Each row below holds a small network's activations on one input, seen along a few directions.
Each table varies a few parts of the input and shows all the possible inputs, shuffled.
Descriptions start from the smaller parts, as in this example, which fits no table here: one of 5 places around a ring, together with either a single point or (one of 2 separate values, together with one of 4 places along a line) or one of 11 places around a ring.
Shared parts are said once, and a part with two or three values counts as separate values.

Other details of the inputs vary at random and push rows far along three fixed directions, the same in every table; ignore that.

Rows:
row 1: [ -7 -14  37 -21  -4  -7  16  -9 -16  16 -31]
row 2: [  4  -4  40 -24  -8  -2  15   6 -10   9 -32]
row 3: [ 23  -1 -23  15  15  10   6  11  -1   7   8]
row 4: [  3  -2  41 -26   0  -4  20   4 -17  11 -31]
row 5: [ 25 -18 -12   9   9  11   4   5  -3   5  18]
row 6: [ -4   0  38 -20   4  -2  17   9 -20  11 -34]
row 7: [ 13 -17 -18  13  22  13   0  -2 -11  12  15]
row 8: [-14  -8  35  -7  -6  -5  14  -4 -11  18 -40]
row 9: [-32  51 -32  29 -25  12 -24  -8   3  -5  58]
row 10: [ 27  -5 -20   0  16   9   7   6  -8   5  18]
row 11: [ 17 -10 -17  22  15  12   6   9  -3   9  13]
row 12: [-65  73  13  -8 -52  -8 -15  -9  -3  -4   9]
row 13: [ 23 -18 -13  18   8   9  -3  10  -1   8  13]
row 14: [ 23 -21 -14   9  10  14   0  -5  -2  12  15]
row 15: [-11 -37 -18 -18   9 -50 -33 -15  76 -81 -25]
row 16: [-67  73  18  -8 -49  -3 -16  -8   0  -5  13]
row 17: [  5  -2  35 -24 -12  -6  17   5 -13  11 -35]
row 18: [-16 -32 -21 -15  18 -50 -24 -17  76 -82 -28]
row 19: [ 30  -9 -19  12   8   9  -3  13  -1   7   8]
row 20: [ 15 -13 -16  13  21  11   4   8 -12   6  19]
row 21: [-34  45 -33  26 -23  13 -29 -19   6  -2  52]
row 22: [ 22 -15 -14   7  16  10   7   3  -9   7  23]
row 23: [ -5 -15  37  -9 -12  -5   6  -2 -11  20 -37]
row 24: [ 21  -3 -23   6  20  10   4  10 -11   5  14]
Each input here is: one of 4 places along a line, together with either a single point or one of 5 places around a ring.
- Changing only the place on the line of 4 turns row 18 into row 11. The same change can be made to row 2. Which row results? => row 5
- Change only the place on the line of 4 in row 1. List by row number the other rows that result. => row 4, row 10, row 22
- Which other rows agree with row 21 in the place on the line of 4? List them by row number. => row 1, row 7, row 8, row 14, row 23
- Which other rows agree with row 19 in the place on the line of 4? List them by row number. => row 3, row 10, row 12, row 17, row 24

Rows:
row 25: [ -2   7 -24   6   6  -5 -19 -14  26 -28  20]
row 26: [-17  -1  23 -21 -22 -11   6   8  -3  10 -24]
row 27: [ 15  45 -21  53 -10  72   6  20 -66  75  93]
row 28: [ -8  14  30 -12 -12 -11  10  -8 -15  -1 -26]
row 29: [-21  15 -37  11 -18 -12 -30  -8  33 -29  28]
row 30: [-18  -6  25 -24 -16  -7   6  -5  -5  13 -23]
row 31: [ -6  10  34 -13 -16  -6   5 -12  -8   3 -26]
row 32: [-12  12  33  -3 -13  -6   3   5  -5   2 -32]
row 33: [  4  -7 -28  -6   4   2  -9  -5  18 -13  25]
row 34: [-13   3  31 -27  -7  -4  11   1  -5   7 -22]
row 35: [  9  -9 -22  22  11   4 -12 -13  14  -7  12]
row 36: [ 16  -5 -19   9  21 -11  -8 -10  15 -31   5]
row 37: [ 56 -42  -8  12  42  19  12   6  -9  14  -5]
row 38: [ 44 -37 -14  17  32  20  11   4  -9  22   4]
row 39: [-11   1 -34 -10  -7 -12 -17   3  36 -32  25]
row 40: [-16   9  33  -7  -9  -4   3  -8  -6   5 -30]
row 41: [ 37 -41  17 -17  26 -17  18  -4  -2 -15 -38]
row 42: [  1   2 -28  24   0   0 -15   0  20 -12  18]
row 43: [-18  13  29  -6  -5  -9   7  -3 -13   0 -30]
row 44: [-11   7  30 -24 -12  -8  11  14  -3   3 -23]
row 45: [ -4   9 -25   7   0 -14 -22  -4  35 -40  16]
row 46: [-21  10 -34   8 -11  -8 -29 -21  30 -25  28]
row 47: [-16   7  27 -26  -4 -10  15   6 -11   2 -22]
row 48: [-15  13 -35  11  -5  -9 -21 -14  16 -21  27]
row 49: [-23   2  24 -22  -2  -9  13   7 -10   5 -26]
row 50: [ 63 -50  -8  19  48  13  23   9 -21  19 -13]
row 51: [-33  28 -38   1 -23 -17 -33  -9  45 -46  34]
row 52: [ 52 -38 -14  21  30  16  13  17  -7  19  -1]
row 53: [-51  62  14   6 -46  51  13  26 -61  77  69]
row 54: [ 55 -38 -11  14  36  13   9  18  -3   6  -5]
row 55: [-15  -5  23 -22  -9 -12  13   1 -14  12 -26]
row 56: [-19   8  27  -2  -8 -11   9  -7 -12   5 -32]
- Changing only one part turns row 36 into row 47. The same change can be made to row 28. Which row results? => row 41
- What do these inputs look like to the network? => one of 2 separate values, together with either a single point or (one of 3 separate values, together with one of 5 places around a ring)
- Change only the choice among 2 separate values in row 44. List by row number the other rows that result. => row 45
- Start at row 38 and move only the place on the ring of 5, one step at a time. The first step leads to row 30. Which rows follow, in order? => row 33, row 34, row 37
- Change only the place on the ring of 5 in row 26. List by row number the other rows that result. => row 39, row 44, row 52, row 54
